Each row below holds a small network's activations on one input, seen along a few directions.
In each table, some parts of the input vary, and every possible input appears once, in random order.
Descriptions start from the smaller parts, as in this example, which fits no table here: one of 8 places around a ring, together with either a single point or (one of 2 separate values, together with one of 4 places along a line) or one of 11 places around a ring.
Shared parts are said once, and a part with two or three values counts as separate values.

Other details of the inputs shift rows strongly along two fixed directions, in all tables alike. That doesn't count.

Table:
x1: [ -6  -7   5   5   3   6 -11  -7   5   9  11]
x2: [  1  -5   6  -3  -4   3 -14  -2   3   5   9]
x3: [-27 -35  -9 -30   4 -15 -17  -9 -17  17 -17]
x4: [ 22   9  -9   9   2   4  10   5  -4 -23  -1]
x5: [ -9 -21 -18 -14   3   1   9   4 -18   2 -27]
x6: [ 10  19 -13  -2   3  -3  22   4  -4 -21 -10]
x7: [ -3  -5  30  15  13  -5 -22   1  20  20  17]
x8: [-38 -45  13 -32   1  -5 -34 -18   2  41   2]
x9: [-18 -16  16  -1  -4  -1 -29  -9   9  25  15]
x10: [ 24  27   9  13   6   4  12   6   8 -16   8]
x11: [ 12  12   2   2  -5  -1  10   6  -4 -13  -3]
x12: [ 16  30  10  16   7   1  10   7  16 -11  10]
x13: [  0   0  26  27  -3   0 -17   2  16  11  23]
x14: [  2  -8   5  -4  -1   7 -12  -8   2   7  12]
x15: [  3   1 -12 -15  -6   4  12   1 -14  -6 -11]
x16: [ -4 -16 -17 -16 -10   5   0  -3 -19   0 -12]
x17: [ 3 11  8 20 -2 -4  4  6 10  0  6]
x18: [-2 12 18  9 -4 -6 -2  3 13  3 12]
x19: [14 25  9 12  9  4 13  2 16 -9 13]
x20: [-2 12 25 11  1 -1 -5  2 19 11 24]
x21: [ 17  15 -11  -4   2   1  18   2  -9 -24  -9]
x22: [ -1  -9  23  10  -8  -1 -22  -1  11   9  21]
x23: [  4  -2 -12   4   1   1   5   0  -8 -12  -7]
x24: [ -7  -1 -28 -15  -5  -3  12   0 -14  -4 -24]
x25: [ -5   0 -23  -7  -2  -5  13   0  -8 -11 -17]
x26: [ -5   2 -23  -8   2   3  13  -2  -8  -5 -16]
x27: [ -3  -7 -18   0  -3   7   8   2 -15  -4 -13]
x28: [ -5 -16 -19  -9  -1  -7   7   7 -19  -2 -31]
x29: [-17  -8  -1  -3  -5  -2  -3  -2   0  14   1]
x30: [ 24  24   8  11   8   7  13   1   8 -13  13]
Description of these inputs: one of 5 separate values, together with either a single point or one of 5 places around a ring.
Q: Changing only the choice among 5 separate values turns x27 into x23. The same change can be made to x16. Which row results?
A: x4
Q: Which other rows agree with x26 in the choice among 5 separate values? List them by row number.
A: x1, x8, x14, x19, x30
Q: Which other rows does x20 become when the choice among 5 separate values takes its other values? List them by row number.
A: x6, x12, x18, x19
Q: Which other rows agree with x9 in the choice among 5 separate values? List them by row number.
A: x2, x7, x10, x12, x24

Table:
x31: [ -3 -21 -29 -17  15 -11  16   4 -24 -10 -43]
x32: [ 19  -5  24  33   3  10 -12   3  11  -6  38]
x33: [-42 -22 -19 -49 -21 -11 -23 -22 -14  21 -10]
x34: [ 26  23 -24  38  14  15  35  18   2 -24 -15]
x35: [-12   8  33   0  -5 -12 -25 -13  32  20  40]
x36: [ 7 24 21 14 -3  3 -4 -8 15  3 27]
x37: [ 24  24 -19  36   1   6  37  26  -4 -28 -19]
x38: [16 21 28  4  2  5  3  0 18  0 25]
x39: [-20 -46   6 -27 -14   0 -47 -10 -11  28  -7]
x40: [ 11  22   8   0   2   2  12  -2  11 -13   8]
x41: [ -1   4 -23 -32  -9   7  15  -6 -27  -8 -20]
x42: [-10 -12 -28 -12  -6 -16  15  13 -30 -12 -43]
x43: [-14 -20  22  12  21   2 -23  -3  21  30  20]
Q: What is each input in this table made of?
A: either one of 2 separate values or one of 5 places around a ring or one of 6 places around a ring
Q: What sort of input is x32?
A: one of 2 separate values
Q: Start at x41 and move only the place on the ring of 6, one step at a time. The first step leads to x38. Which rows follow, in order?
A: x40, x35, x33, x36

Table:
x44: [ 28   8   8   8  11   8   4   7  -2 -13   5]
x45: [ -7   2 -19 -16   9   2  12  -6   0   2  -8]
x46: [-16 -10  -7  -3   3  11  -6  -7   2  18   1]
x47: [  1 -17 -13 -18  -5  -7  -1   2 -25  -9 -23]
x48: [ 16   0  34  27   5  12 -14   6  21  10  31]
x49: [-27 -14   6 -33  -5  -4  -9  -8  -2  26  -3]
x50: [-24 -13  -3   5  -9  -6  -9   0   1  19  -1]
x51: [  4  -9 -23   2   4  15   5  -3  -9  -9 -12]
x52: [ 26   8   3  29   0   5  12  15   0 -16  -4]
x53: [ 21   8   1  28   9  -7   1   9   6 -19   8]
x54: [-10 -11 -12 -16  -7  10   5   3 -13  11 -14]
x55: [-22 -11  17  -4   3 -19 -24  -6  16  13  13]
x56: [ 40  55 -14  15 -16  14  20   6   3 -42   5]
x57: [-26  -3 -19 -13  -3 -13   5   0  -5   2 -18]
x58: [ 12   9 -21 -10  15   4  17  -7  -3 -18 -14]
x59: [  5  11  47  15   7 -14 -15   1  27   9  27]
x60: [-31 -24   3 -18 -17  -5 -14  -4 -14  30 -14]
x61: [-15  -1   3 -16 -23   0  -2 -12  -7   0  20]
x62: [ 17   0 -25  -3  13   8  12  -5 -16 -21 -14]
x63: [ -5 -14   0  19  -4  -3 -12   2   4   4   5]
x64: [ 16   8 -13 -18   7   0  21   1 -11 -16 -18]
x65: [ -4  17  45  19   3 -10  -9   4  28  19  28]
Q: What is each input in this table made of?
A: either one of 2 separate values or (one of 4 places along a line, together with one of 5 places around a ring)
